A small network was trained on invented records. Each row is its activation on one of them, seen along a few directions.
After each row come some of the record's fields: M, Y, D, J, B, L.
A field that a record lacks is left out.
The largest differences between rows may come from other fields.
(in the rows, 500 means zero)
Strong random noise was added to every row along 11 fixed directions; ignore it. To show where, here is one row again and again, with new noise each time:
341 334 565 544 525 622 446 469 640 409 657 695 520 629 477 380 354 717 358 471 519 558 548 529 636 441
630 472 379 536 566 227 523 392 557 318 392 281 625 522 644 222 421 466 505 734 370 597 610 524 503 767
558 656 514 531 591 292 422 477 511 456 454 386 533 523 590 570 602 328 629 477 417 461 381 522 382 491
440 501 648 484 688 445 356 577 450 468 654 678 640 561 501 497 494 698 377 346 448 504 439 626 543 345
648 235 415 574 583 421 594 455 374 579 638 400 442 315 429 258 351 167 468 543 218 528 498 611 607 435
413 294 145 492 618 598 615 420 377 559 471 499 512 443 603 345 343 423 391 565 696 483 420 592 288 383
446 427 486 550 542 584 299 724 735 442 426 605 416 441 235 330 665 497 682 291 819 422 386 444 512 496
606 504 661 599 517 419 445 560 605 462 539 485 557 440 496 514 572 577 559 487 396 495 506 536 562 531
439 484 304 378 594 580 550 544 403 593 425 541 643 472 572 586 444 540 325 549 445 405 384 535 329 243
540 521 281 409 688 272 402 473 467 428 515 310 693 504 627 263 448 376 482 507 471 536 379 592 317 599
486 412 438 427 649 817 623 489 620 535 597 435 613 402 612 786 575 546 404 621 426 451 660 484 534 568
526 529 459 486 649 352 433 561 405 494 431 528 630 495 533 475 502 519 430 502 376 449 379 594 411 309
435 577 434 241 597 410 428 592 499 401 396 562 664 627 423 348 458 589 319 521 390 503 573 402 611 513

353 479 545 526 281 600 411 477 654 514 630 555 340 625 412 455 403 375 551 401 441 515 368 402 548 408 -> {J: j1, B: b2, L: l1}
646 527 640 345 445 605 495 730 623 632 530 490 555 292 237 614 678 546 513 394 391 410 557 367 670 531 -> {M: m1, Y: y1, D: d2, L: l1}
604 721 474 451 663 275 486 547 366 439 317 410 631 472 662 549 672 549 583 502 690 477 530 534 335 660 -> {M: m2, Y: y1, D: d4, L: l5}
549 485 661 594 385 466 518 401 631 567 695 498 486 473 515 542 438 483 556 375 465 506 394 531 470 456 -> {M: m2, Y: y1, D: d3, L: l3}
526 383 340 641 560 513 510 521 497 452 225 510 543 479 515 445 474 604 454 717 460 453 455 598 421 331 -> {J: j1, B: b2, L: l3}
471 424 469 562 704 339 392 443 385 447 642 489 486 516 490 375 488 407 513 443 442 570 433 630 486 445 -> {J: j3, B: b4, L: l5}
522 352 511 568 402 588 570 551 507 546 556 572 445 393 459 365 439 590 498 463 674 526 556 507 529 542 -> {M: m1, Y: y1, D: d4, L: l5}
565 579 565 548 609 269 591 377 293 409 352 485 396 575 532 565 548 381 505 686 282 541 684 483 658 509 -> {J: j1, B: b2, L: l1}
395 562 355 328 475 522 419 622 269 655 551 548 556 499 524 458 416 386 409 314 515 450 229 541 281 248 -> {J: j2, B: b3, L: l5}
441 522 520 580 411 436 594 337 317 556 543 584 391 577 608 512 394 607 478 475 699 564 484 552 415 464 -> {J: j3, B: b4, L: l1}
505 542 531 426 431 509 464 517 530 473 577 405 415 523 462 419 528 314 588 439 489 554 567 404 612 721 -> {J: j2, B: b3, L: l1}
666 595 399 479 587 204 607 471 266 458 184 387 486 429 489 444 611 446 552 677 501 502 611 470 470 585 -> {J: j3, B: b4, L: l6}
594 626 635 382 313 355 551 481 549 551 475 493 485 529 380 461 452 418 493 440 359 489 508 361 612 517 -> {M: m2, Y: y2, D: d3, L: l3}
772 513 731 520 472 436 627 650 299 674 641 474 564 187 533 577 605 580 529 387 504 495 607 567 544 607 -> {M: m1, Y: y1, D: d4, L: l5}
628 544 409 521 300 494 578 625 574 584 270 410 499 342 470 499 552 433 601 571 533 392 414 408 354 462 -> {M: m1, Y: y2, D: d4, L: l2}
510 665 564 368 490 588 577 669 375 623 474 582 670 402 698 758 602 664 426 389 637 385 452 477 313 394 -> {M: m2, Y: y2, D: d1, L: l4}
573 373 418 456 689 481 454 545 524 403 503 406 583 461 459 295 481 371 452 576 341 531 606 549 648 637 -> {M: m1, Y: y2, D: d1, L: l1}
525 554 641 585 350 483 530 457 541 524 512 503 436 528 517 644 507 546 528 561 338 503 503 458 554 443 -> {J: j1, B: b2, L: l1}
374 660 515 247 207 500 489 545 503 556 534 569 501 630 472 377 385 577 436 319 675 535 446 298 476 574 -> {J: j1, B: b2, L: l4}
546 342 473 697 465 579 737 273 537 479 470 458 414 486 657 604 379 412 470 769 336 504 627 535 532 463 -> {M: m1, Y: y2, D: d4, L: l6}
399 240 216 577 479 582 569 499 595 453 348 592 547 499 537 225 295 584 364 649 608 467 411 530 357 293 -> {M: m1, Y: y2, D: d4, L: l4}
654 424 510 585 447 475 480 590 479 559 462 436 557 361 465 411 464 467 519 520 358 466 405 600 471 437 -> {M: m1, Y: y2, D: d1, L: l6}
598 629 463 368 604 385 333 680 417 422 381 399 717 468 511 314 600 670 518 425 683 546 516 575 437 778 -> {J: j2, B: b3, L: l3}
516 572 389 336 427 496 518 554 506 607 469 430 553 454 438 525 474 340 464 478 367 423 386 417 418 397 -> {M: m2, Y: y1, D: d3, L: l2}
514 524 618 519 504 389 517 399 303 556 713 500 451 515 531 531 437 476 471 438 394 591 522 578 552 502 -> {J: j3, B: b4, L: l2}
724 438 634 572 527 539 602 669 454 635 415 534 574 230 401 671 628 621 470 562 319 389 554 554 580 350 -> {M: m2, Y: y1, D: d3, L: l1}
463 530 464 482 432 364 387 530 583 414 382 524 587 616 437 352 437 693 425 583 393 525 426 474 499 426 -> {J: j3, B: b4, L: l1}
499 509 500 608 523 474 442 502 610 417 489 461 555 531 655 492 507 482 561 528 502 483 428 550 397 507 -> {M: m2, Y: y2, D: d1, L: l5}
449 419 264 565 589 512 463 342 642 381 474 298 380 529 473 385 535 258 682 580 655 554 508 487 429 726 -> {J: j4, B: b1, L: l6}
519 710 490 466 427 335 463 436 566 475 307 454 638 649 614 592 449 523 466 572 340 433 326 496 337 351 -> {M: m2, Y: y1, D: d4, L: l3}
472 617 364 261 495 303 513 442 459 431 381 427 491 650 442 297 401 212 440 539 344 513 534 338 583 567 -> {M: m2, Y: y1, D: d4, L: l1}
421 503 412 639 536 460 526 392 478 520 485 562 466 526 661 551 494 565 555 458 806 469 340 585 220 371 -> {M: m2, Y: y2, D: d3, L: l1}
442 507 381 316 695 375 462 438 386 426 581 469 479 579 433 262 452 255 474 402 576 570 589 476 588 677 -> {M: m2, Y: y1, D: d3, L: l2}
555 450 399 577 533 614 612 468 467 519 388 375 512 421 602 728 536 428 471 789 215 459 577 528 487 423 -> {J: j1, B: b2, L: l2}
456 654 460 409 440 431 466 503 440 550 484 464 493 590 577 566 437 185 504 443 290 425 315 462 394 314 -> {M: m2, Y: y2, D: d1, L: l5}
520 351 437 713 299 534 594 422 630 516 355 521 376 480 452 432 389 541 537 667 486 474 444 495 476 369 -> {M: m1, Y: y1, D: d2, L: l1}
544 500 516 477 318 495 444 471 693 515 629 325 429 472 394 413 496 318 635 444 408 542 440 393 538 668 -> {J: j1, B: b4, L: l6}
488 351 343 469 822 445 418 535 366 406 566 462 499 421 415 252 576 453 522 456 703 590 616 593 548 692 -> {J: j3, B: b4, L: l5}
521 378 365 547 563 821 641 474 541 661 588 401 584 336 671 833 507 445 425 632 363 396 445 595 343 342 -> {M: m1, Y: y1, D: d4, L: l1}

Which values does each new row have?
647 287 480 733 616 446 600 396 469 539 624 430 528 312 627 421 458 532 530 548 570 532 491 704 408 525 -> {M: m2, Y: y1, D: d3, L: l1}
522 564 536 604 576 455 379 619 448 530 392 527 447 440 387 661 682 467 617 471 437 414 357 556 433 283 -> {J: j3, B: b4, L: l2}
541 526 593 389 420 571 498 645 301 629 595 527 450 416 398 504 496 387 471 375 393 504 528 487 624 494 -> {J: j2, B: b3, L: l2}
563 509 432 436 421 593 660 459 424 611 579 385 625 405 708 622 421 563 397 603 453 512 553 525 378 575 -> {M: m1, Y: y1, D: d4, L: l2}
573 676 553 353 285 418 517 497 680 494 392 397 529 545 403 514 515 453 545 524 380 471 515 299 551 626 -> {M: m2, Y: y1, D: d3, L: l6}
419 481 651 524 704 520 409 525 605 430 654 622 512 546 468 621 601 471 493 393 404 461 497 514 609 372 -> {M: m2, Y: y2, D: d3, L: l4}
546 444 610 605 280 428 579 363 379 643 761 447 328 472 535 471 328 254 536 431 277 567 394 535 525 412 -> {J: j1, B: b3, L: l1}
449 536 453 477 477 447 493 432 557 497 500 513 573 574 562 509 444 623 440 520 524 498 418 498 394 437 -> {M: m1, Y: y1, D: d2, L: l1}
423 570 585 576 323 518 484 489 565 511 469 565 380 572 465 647 526 552 557 526 440 481 443 412 497 366 -> {J: j3, B: b4, L: l5}
570 520 513 443 407 576 685 524 405 578 436 513 583 433 652 604 436 576 377 604 433 465 603 471 485 482 -> {M: m2, Y: y2, D: d1, L: l5}
603 497 588 598 468 414 519 481 382 516 546 442 504 457 592 476 465 507 513 541 396 554 530 595 528 558 -> {J: j1, B: b2, L: l1}
342 613 490 398 574 588 432 549 361 455 464 622 469 641 552 532 547 575 479 389 775 519 547 490 489 571 -> {J: j2, B: b3, L: l1}
538 450 464 399 548 574 448 628 584 544 522 450 639 402 374 571 558 586 400 569 225 462 486 475 555 399 -> {J: j3, B: b4, L: l5}
390 491 365 358 473 584 439 638 572 481 406 527 567 538 441 469 495 491 398 560 357 442 438 384 494 349 -> {J: j1, B: b2, L: l4}
485 537 438 427 640 469 446 538 344 470 500 454 587 528 603 487 503 436 441 519 400 521 500 570 473 511 -> {J: j2, B: b3, L: l5}
556 689 525 344 428 421 489 519 432 592 563 402 477 461 481 507 557 298 622 285 655 486 433 427 411 656 -> {M: m2, Y: y1, D: d4, L: l6}
581 379 463 598 570 443 607 374 515 499 565 422 494 426 577 458 452 418 502 590 441 523 544 559 498 535 -> {M: m2, Y: y1, D: d3, L: l1}
490 612 544 392 385 657 658 528 310 633 417 546 448 501 572 783 512 463 412 564 379 439 581 416 542 403 -> {J: j2, B: b3, L: l1}
591 397 488 549 424 510 523 527 494 585 610 427 549 354 510 423 468 614 490 499 514 540 464 557 447 547 -> {J: j1, B: b4, L: l1}
